Each row below holds a small network's activations on one input, seen along a few directions.
In each table, some parts of the input vary, and every possible input appears once, in random order.
A made-up example of a description, with smaller parts first: one of 8 places around a ring, together with either a single point or one of 9 places along a line or (one of 3 separate values, together with one of 6 places along a line).
Shared parts are said once, and a part with two or three values counts as separate values.

Rows:
R1: [ -3   5  10  -6 -65 -35 -27   7  34  31 -36  13  14  15  32  -4   9  20
  -1]
R2: [ 10   8   0  -9  40  41  51 -12  28  14  -7 -33 -20 -13  39 -50 -30 -50
  -5]
R3: [ 40   5  27   0   2 -36  22 -10 -31 -37 -14  -5  20 -17  -7  -5  39 -17
   8]
R4: [ 16  -6  19  -3 -65 -52 -27  29  13  -6 -56  22  22  15   3  -3  22   7
  -5]
R5: [ 28  -3  10  -6 -29 -42  -7  12  -1 -29 -44  13  22  -1 -10  -8  41   1
   1]
R6: [ 13  -2  -2 -10  -1  25  28   4  49  29 -28 -21 -12  -6  43 -53 -22 -43
 -11]
R7: [  2  14   2 -13  47  37  45 -29   6   9  13 -31 -11 -20  39 -29 -18 -31
   6]
R8: [  8  -8  -3 -10 -39  12   1  27  71  34 -55  -6  -7  16  36 -49 -27 -28
 -18]
R9: [ 23   6  23  -4  30 -11  43 -20 -31 -21   6 -14  11 -22  16  -5  15 -33
  11]
R10: [-57  -9 -23  22  32  27 -50   1 -58 -10  92  34 -15  21 -79  94 -22  76
   2]
R11: [ 10  17   8  -6  34  10  43 -27 -17   2  17 -22   2 -24  30 -11  10 -24
  14]
R12: [-45 -15 -26  21  31  15 -54  -1 -58 -23  80  23 -16  17 -85  78 -10  65
   3]
R13: [-45 -15 -33  25  30  17 -52   3 -57 -23  76  26 -13  11 -85  74  -8  58
   1]
R14: [ -1   2 -13  -2 -47 -11 -17  15  52  30 -44   2   2   9  27 -30   2  -2
  -7]
Question: What is each input in this table made of?
Answer: either one of 3 separate values or one of 11 places around a ring
Question: Start at R1 and move only the place on the ring of 11, one step at a time. The first step leads to R4. Which rows follow, in order?
Answer: R5, R3, R9, R11, R7, R2, R6, R8, R14

Rows:
R15: [-42  11 -24  11  13  13  -5 -18 -15  31  49   9  -1  -4  11  39  -6  23
  12]
R16: [  0  -8   6   7  40   7  -5 -11 -57 -40  54   2  -6  -6 -59  38   5  21
   3]
R17: [-12 -24 -10   7  30   5 -24  10 -43 -44  37  17 -12   4 -68  32  -4  23
  -6]
R18: [  3  -3 -20 -11 -19 -12 -23   3  21  -5 -24  -2  -4  -1  -2 -27  18  17
  -7]
R19: [  6  15  -9   5  -2 -18  19 -15   2   1  -9  -1  20 -18  20  -4  32 -13
  15]
R20: [ 12   9  -4 -17  29   9  16 -24   5 -14  -9 -19  -4 -14  12 -26  14  -3
   5]
R21: [-11   1  11  13   6 -17 -36  -1 -51 -36  34  18   1  14 -59  55   8  46
   8]
R22: [  7 -15   7   0 -37 -10 -19   8  18  20  -4  -3 -11   9   3 -20 -17  -1
 -19]
R23: [  8   0  27  -8 -17 -15  10 -15 -11  24  16 -12   3  -7  36  -3  -6  -6
   1]
R24: [  3   3  32  -3 -27 -15  -8  -5  10  17  -7   0  -1  14  19   3 -16  10
  -2]
R25: [  3  -2 -20 -16  17  12  -2   0  19 -19 -25 -14 -10   0   0 -32   3  -1
  -2]
R26: [ 13   5  14 -23  22  16  14 -20  -2  -5  -3 -31 -11 -16  22 -31  -6 -12
   4]
R27: [ 21   8   4   9  19   8  39   2   2  -5 -10  -5   6  -8   4 -10   9 -39
   3]
R28: [-31  10 -22  10  38  45   6 -19  -4  21  47  -5 -12   3  -5  25 -20  11
   8]
R29: [  7  -2 -26  10 -23 -11 -12   9  29  -2 -29   5   8  -1 -10 -18  22  -6
  -4]
R30: [  9  -6 -13  12  10   6  21  25  17  -8 -27   5  -2   0 -10 -17  -3 -35
  -7]
R31: [ -3   9  20 -20 -15 -13 -16 -10   8   0 -22  -7  -1   3  24 -11  -1  16
   7]
R32: [ 20   3  25   3  12  15  42   7  -2   3   0  -7   2  -3  14 -10 -21 -37
  -8]
R33: [ -6 -23 -10  10  -6 -12 -49  11 -44 -30  36  20  -5   9 -71  41   9  38
  -8]
R34: [  9 -14  11  -7   0  15   1   9  16   9  -3 -17 -17   8   7 -24 -32 -15
 -13]
R35: [  8  12  13  12 -19 -17  11  14  11   3 -29  16  16   9   5  11  14  -7
   8]
R36: [ 19   0  27  -4  12  13  20 -12   1  11  13 -24 -14  -7  19 -20 -22 -18
  -6]
R37: [ -1 -12  -5 -23  10  14  -6   1  13 -11 -20 -18 -13  -1  12 -34 -16 -12
  -6]
R38: [  9  -4 -22   4  14  14   7  11  26 -12 -30  -6   1  -4  -4 -21   7 -19
   0]
R39: [  9   3  24   7 -14 -16  31   7 -14  15   2   9  13  -9  31   3  -7 -24
  -3]
R40: [  0 -11  -5 -19 -26  -9 -27   3  16   3 -18  -8  -8  -1   8 -30   0   5
 -10]
R41: [ 12 -12   9   6 -36  -7   1  31  14  15 -17  13   4   9   0  -9 -16 -15
 -20]
R42: [  9 -15   9  -2   0  14  21  28  12   2 -18   5   1  10   4 -10 -30 -33
 -16]
R43: [ -9  -2   3  14  18 -19 -17 -10 -73 -30  55   7   4  -6 -45  48  16  31
   9]
R44: [  5   4  30   5 -26 -14  12  16   7   9 -21  20  15  15  17  13 -16  -8
  -5]
R45: [ 10 -10 -11  13 -29 -14  -2  27  18   7 -28  16   8   3  -9  -8  14 -16
 -11]
R46: [  8   8   4  12  -7 -23  30   1  -9   7  -7  10  18 -14  19   4  24 -26
   7]
R47: [  1  10  -3 -18   1 -20   7 -23  -6  -1  -5  -6  10 -17  28 -10  30  10
  12]
R48: [-41  -2 -37  11  27  42 -10   3  12  15  32   5 -22  11 -20  16 -30  14
  -1]
R49: [  1  14   4 -21 -12 -14 -12 -12  14  -6 -27  -1  11  10  16   0  21  26
  14]
R50: [  1   4  16 -24  -5 -14   2 -19 -13   9   1 -16   3 -19  40 -15  10   2
   9]
R51: [ 18  10  -6   3  25  12  26 -12  12  -9 -13 -12   7 -15   8 -16  18 -23
   8]
R52: [  5  18  -1   9 -12 -15  -1  -3  22  -5 -32   7  15   3   6   1  21   5
  14]
R53: [-39  -5 -36  12 -10  23 -35   7  13  31  31  14 -10  15 -20  27 -14  31
  -5]
R54: [-43  14 -14   8   1  19 -25  -5   5  28  28  17   0  21  -3  49 -14  41
  12]
Question: What is each input in this table made of?
Answer: one of 5 places around a ring, together with either one of 2 separate values or one of 6 places around a ring
Question: The inputs of R22 and R23 match in every part but the place on the ring of 5. If R45 is changed in the same way as R22 into R23, which row does it become?
Answer: R46
Question: The inputs of R38 and R29 match in every part but the place on the ring of 5. If R17 is changed in the same way as R38 into R29, which row does it become?
Answer: R33
Question: Change only the choice among 2 separate values in R16. List by row number the other rows that result.
Answer: R28
Question: Start at R24 and move only the place on the ring of 6, one step at a time. The first step leads to R31. Which rows follow, in order?
Answer: R49, R52, R35, R44

Rows:
R55: [ 57  12  19 -12   0   8  57   0  55   6 -78 -33   1 -25  53 -88  16 -83
  -5]
R56: [ 21  -4  27   8   3 -19  -5  -6 -37 -31   5   9  10 -14 -30  15  20  -5
   1]
R57: [-15 -14 -19  13   4  27 -22  20  14   3   9  18 -11  20 -38  19 -21  13
 -14]
R58: [-25  -2 -11   3 -37   6 -27  18  48  37 -18   6  -9  26  19  -3 -30  15
  -4]
R59: [ 40  13  24 -22   3  -1  71  -9  39   7 -55 -27  13 -22  78 -68  -1 -66
   1]
R60: [ 14  -3   3   4  15 -34  -9 -11 -51 -52  16   9  15  -4 -45  31  40  25
  11]
R61: [  8  10  15 -11 -36 -40 -14 -15  -9 -10 -10   6  24   2  11  12  31  29
  14]
R62: [ -1  -8  -8   8 -25 -22 -31  28 -10 -23 -16  25   7   7 -39  14  19  20
  -4]
R63: [-12  23  16  -3 -15  -8  15 -20  -9  32  24   0  12  -2  44  18  -2  14
  14]
R64: [  8 -20   5   3 -32 -16 -24  31   5  -9 -29  20   5   9 -20   0   1  -9
 -14]
R65: [-10 -20 -15  14  -4  25 -10  25  26  15   1   9 -17  21 -23  -3 -40 -14
 -24]
R66: [-12  -9 -28  -4  49  42   9 -12  -5  -2  43 -22 -26  -6 -12  -8 -20   1
  -2]
R67: [ -6   2   9  -2 -66 -31 -48  18  29  22 -49  17  12   8  18  -2  14  14
   2]
R68: [-11   7  -1   7  40  -6  25 -14 -54 -17  50  -4   4  -3 -12  36   4  11
  14]
R69: [-29  11 -15 -15  12  30 -14 -22  17  31  19 -13 -18  -2  27  -5 -14  26
   6]
R70: [ -2   0  17   7  32   5  32 -11 -39   0  39  -7   2  -8   6  21 -16 -17
   4]
R71: [-24   1 -38   4  57  34  -4 -20 -17  -9  50 -12 -24  -8 -36  10  -2  24
   2]
Question: What is each input in this table made of?
Answer: either one of 2 separate values or (one of 3 separate values, together with one of 5 places around a ring)
Question: Change only the choice among 3 separate values in R60. List by row number the other rows that result.
Answer: R56, R61

Rows:
R72: [ 16  -5  -5   3  36  14  21   0 -14 -30   4  -8  -4 -11 -24  -9   5 -21
  -2]
R73: [ 18   5  14  -6  25  -4  30 -16 -24 -17   7 -14   5 -19  10  -9  13 -21
   7]
R74: [ -4  -2  -9  -7 -33   0 -19  14  41  21 -31   1  -5  12  15 -23  -9   6
 -10]
R75: [ -8   9   0  -3 -38 -14  -8   2  33  33 -27   4   8   5  39 -11   1   1
   3]
R76: [-40  -2 -13  12  47  24 -26 -21 -65 -17  90  12 -11   3 -56  74  -7  54
  11]
R77: [ 18  -1  15  -3 -34 -40  -8   7  -3 -11 -29   9  17  -1   4  -4  26   2
   1]
R78: [  3  -9  -9   6  31  33  20   8   6  -4  10  -9 -16  -2 -12 -15 -25 -26
 -11]
R79: [ -2   4  -8  -9  27  34  22 -12  20  15   6 -22 -16  -6  23 -27 -21 -19
  -3]
R80: [ 13  14  19  -8  20   2  38 -21  -7   1   0 -18   4 -16  35 -15   2 -25
  10]
R81: [  4 -15  -7   7 -30  -3 -18  31  26   4 -25  12  -3  17 -17  -9 -11  -3
 -17]
R82: [ 13   7  21  -6 -39 -34  -1   1  14  10 -35   4  18   2  31  -9  16  -4
   5]
R83: [-42  -8 -15  14 -11 -11 -65   5 -44  -9  53  35   0  22 -62  77   5  77
   4]
R84: [ 17 -12  -2   4 -23 -22 -16  22   6 -22 -30  13   8   8 -28  -4  19   1
  -8]
R85: [ -8  15  -1  -4  22  21  31 -22  12  25   8 -19  -5 -12  44 -16 -13 -22
   9]
Question: What is each input in this table made of?
Answer: one of 2 separate values, together with either a single point or one of 6 places around a ring
Question: The inputs of R77 and R73 match in every part but the choice among 2 separate values. If R74 is changed in the same way as R77 into R73, which row does it become?
Answer: R79
Question: Change only the choice among 2 separate values in R84. List by row number the other rows that result.
Answer: R72
